Each row below holds a small network's activations on one input, seen along a few directions.
In each table, some parts of the input vary, and every possible input appears once, in random order.
A made-up example of a description, with smaller parts first: one of 8 places around a ring, together with either a single point or one of 9 places along a line or (one of 2 separate values, together with one of 6 places along a line).
Shared parts are said once, and a part with two or three values counts as separate values.
In the rows, 128 means zero.

Other details of the inputs vary at random and push rows far along two fixed directions, the same in every table; ignore that.
These rows show it; all are for the same input, with only those details redrawn:
[181  91 137 112 160 155 114  79 137 149 129 121 136]
[148 115 145 128 117 141 165 152  85  85 126 123 103]
[187  85 132 105 177 156  91  51 160 178 131 120 154]
[ 73 171 115 116 131  83  84 101 183 182 141 116 184]
[ 38 199 117 126 101  62 108 146 163 149 141 119 172]

A family of inputs:
r1: [ 95 156 122 145  94 126 148 175 109 113 129 138 103]
r2: [173  92 123 137 152 159  81  83 160 154 111 128 142]
r3: [143 108 143 154 107 149 154 149  90  80 110 122 103]
r4: [ 74 167 115 109 150  79  91 100 179 180 147 120 195]
r5: [ 93 146 121 170  83 133 140 172 110 104 113 137 104]
r6: [ 45 202 104 110 119  54 120 162 165 135 151 129 167]
r7: [146 117 139 108 139 128 185 149  80  80 138 125 109]
r8: [140 117 120 123 135 150 178 162  89  99 139 140  85]
r9: [178  97 127 109 166 153 120 107 133 131 131 132 135]
r10: [140 116 128 136 126 158 167 163  87  96 128 143  95]
r11: [ 88 145 120 169  77 124 138 170 113 118 112 144  85]
r12: [117 122 139 153  99 125 139 142 110 111 112 131  99]
r13: [149 108 137 154 100 144 142 158  99  91 105 142  75]
r14: [ 93 157 120 116 134  96  93 101 172 171 138 118 173]
r15: [103 162 127 131  97 105 141 183 113  90 127 133 115]
Question: Describe the family of inputs behind these rows.
Answer: one of 3 separate values, together with one of 5 places along a line
Question: The inputs of r10 and r11 match in every part but the place on the line of 5. If r9 is changed in the same way as r10 into r11, which row does it become?
Answer: r13
Question: A walk changes only the place on the line of 5. It starts at r12 and steps to r3. List the rest of the walk in order.
Answer: r14, r4, r7

A family of inputs:
r16: [169  97 127 113 164 155 108  76 146 165 132 125 139]
r17: [124 127 116 126 144 127 109 107 156 161 132 134 140]
r18: [126 133 130 108 145 108 112 100 150 150 137 118 155]
r19: [128 123 116 127 145 133 101  99 157 169 131 135 139]
r20: [203  74 140 119 157 178 138  98 108 128 126 131 100]
r21: [144 116 143 137 106 149 186 175  66  69 124 131  83]
r22: [142 115 134 141 105 151 185 182  65  69 122 142  65]
r23: [177  90 136 102 175 146 113  63 145 157 134 114 155]
r24: [149 102 136 156 110 156 128 131 115 111 106 130 104]
r25: [ 72 178 118 121 113  85 134 165 135 112 140 123 153]
r26: [ 19 205 110 159  68  63  95 167 165 145 121 133 146]
r27: [ 53 195 116 124 101  69 128 176 142 115 141 125 156]
r28: [127 129 130 112 148 117 111  94 149 154 136 117 162]
r29: [148 120 145 128 111 143 189 190  61  49 126 131  88]
r30: [137 114 122 147 129 139  83  94 159 165 112 132 134]
Question: Describe the family of inputs behind these rows.
Answer: one of 3 separate values, together with either a single point or one of 4 places along a line
Question: The inputs of r22 and r19 match in every part but the choice among 3 separate values. If r18 is changed in the same way as r22 into r19, which row does it become?
Answer: r28
Question: Change only the place on the line of 4 in r23. List by row number the other rows that result.
Answer: r16, r17, r25

A family of inputs:
r31: [100 152 128 113 130 106 137 139 128 125 143 121 147]
r32: [ 78 175 112 121 113  98 160 193 110  96 144 139 122]
r33: [146 117 136 121 143 133 121 113 129 124 127 117 148]
r34: [ 98 141 121 142 118 117 106 113 153 159 125 130 139]
r35: [179  88 136 143 129 170 141 133 101 102 114 136  88]
r36: [146 119 149 126 111 135 190 176  63  54 127 122  93]
r37: [136 119 119 134 135 136  98 104 158 157 122 133 133]
r38: [115 143 127 110 140 107 115 110 148 145 138 116 160]
r39: [ 81 165 135 128  98  82 132 156 126 103 127 116 143]
r40: [218  53 139 133 161 198 120  75 118 146 114 134 100]
r41: [ 54 180 116 153  82  92 129 174 131 121 125 132 129]
r42: [144 121 130 106 154 132 129 107 133 140 141 123 146]
r43: [124 139 110 107 158 120 117 123 151 150 144 136 147]
r44: [222  62 141  99 185 185 139  76 112 132 134 123 122]
r45: [135 119 121 137 130 139 104 112 147 151 121 133 129]
r46: [106 144 116 138 120 116 103 124 158 151 125 133 137]
r47: [133 131 112 106 161 125 121 116 150 150 144 137 143]
r48: [130 122 117 134 135 135  95  99 160 166 123 133 139]
r49: [148 117 140 117 139 121 110 101 139 134 125 118 146]
r50: [114 142 126 119 138 110 102 107 157 149 131 117 171]
r51: [138 116 122 139 131 142 107 109 142 150 120 131 127]
r52: [111 136 116 139 126 124  99 111 156 161 125 131 141]
r53: [ 97 155 136 114 111 105 188 179  83  81 145 125 109]
r54: [ 73 173 124 110 118  82 149 153 127 127 149 125 144]
r55: [132 115 125 139 132 139 104  96 148 162 121 130 131]
r56: [146 119 142 118 133 122 120 111 130 122 125 117 140]
r57: [165 103 154 118 116 153 226 190  30  37 132 129  62]
r58: [216  60 142 137 140 198 153 120  85  99 112 137  73]
r59: [142 119 123 134 132 138 101 109 150 149 119 134 128]
r60: [141 121 137 122 136 131 128 121 124 117 128 117 145]
r61: [ 48 181 122 158  74  90 136 183 120 112 125 132 121]
r62: [103 148 127 149  92 117 139 174 111  98 118 135 104]
r63: [107 134 120 142 122 125 104 115 151 159 125 131 136]
r64: [125 120 122 138 134 133  97  89 159 172 122 130 139]
r65: [109 143 118 137 119 115  99 123 156 151 122 134 137]
r66: [148 116 149 125 113 137 189 176  62  53 127 120  92]
Question: Describe the family of inputs behind these rows.
Answer: one of 3 separate values, together with either a single point or one of 5 places along a line or one of 6 places along a line
Question: Change only the place on the line of 5 in r50. List by row number the other rows that result.
Answer: r36, r42, r49, r54
Question: A walk changes only the place on the line of 5. It starts at r56 and steps to r60. List the rest of the walk in order.
Answer: r38, r44, r53
Question: Change only the choice among 3 separate values in r46. List by row number the other rows that result.
Answer: r35, r37

A family of inputs:
r67: [122 132 110 134 144 132 123 117 148 146 133 131 130]
r68: [ 62 164 110 135 122  85 108 131 160 156 132 128 153]
r69: [167 122 139 100 146 134 173 161  81  77 132 127 107]
r70: [129 139 130  90 150 105 144 122 132 125 151 116 150]
r71: [147 103 140 129 128 150 151 122 102 117 124 130 105]
r72: [112 153 127  95 152 104 131 116 141 135 150 120 172]
r73: [168 107 133 127 134 147 113 105 131 135 121 128 114]
r74: [123 128 133 128 126 119 111 104 145 153 129 124 137]
r75: [142 117 139 132 126 135 121 114 125 126 122 117 134]
r76: [166 104 131 128 137 152 116 121 133 125 121 133 112]
r77: [140 133 128 132 133 129 102 122 145 131 118 130 147]
r78: [142 108 137 137 127 150 158 142  94  97 124 130 102]
r79: [156 101 141 135 127 150 145 132 105 102 120 127 104]
r80: [ 73 167 110 133 111 110 131 158 135 133 138 135 143]
r81: [155  95 127 123 147 156 122  93 139 159 133 136 122]
r82: [154 109 126 134 131 149 142 151 103 108 120 136  95]
r83: [124 132 121 136 141 114  98  97 158 151 122 121 167]
r84: [ 52 188 136 158  62  88 176 224  78  49 123 123 120]
r85: [123 133 130 130 120 119 100 121 151 140 122 121 139]
r86: [110 137 134 132 112 106 118 123 135 131 119 123 142]
r87: [148 115 131 126 133 140 118 101 130 145 126 115 132]
r88: [146 102 137 131 129 139 148 116 107 120 121 136 103]
r89: [137 124 110 130 137 146 120 133 143 140 126 145 120]
r90: [133 121 138 138 116 147 154 148  98 115 137 130 106]
r91: [105 141 116 126 125 107 100 116 151 159 130 136 135]
r92: [ 86 153 123 131 114 109 116 140 141 134 131 119 147]
r93: [136 127 119 128 128 136 118 124 143 148 130 139 118]
Question: The inputs of r70 and r72 match in every part but one. If r86 is changed in the same way as r70 into r72, which row does it become?
Answer: r75
Question: Describe the family of inputs behind these rows.
Answer: one of 3 separate values, together with either a single point or (one of 2 separate values, together with one of 4 places along a line)
Question: Which other rows agree with r76 in the choice among 3 separate values? List them by row number.
Answer: r69, r73, r77, r82, r85, r89, r91, r93
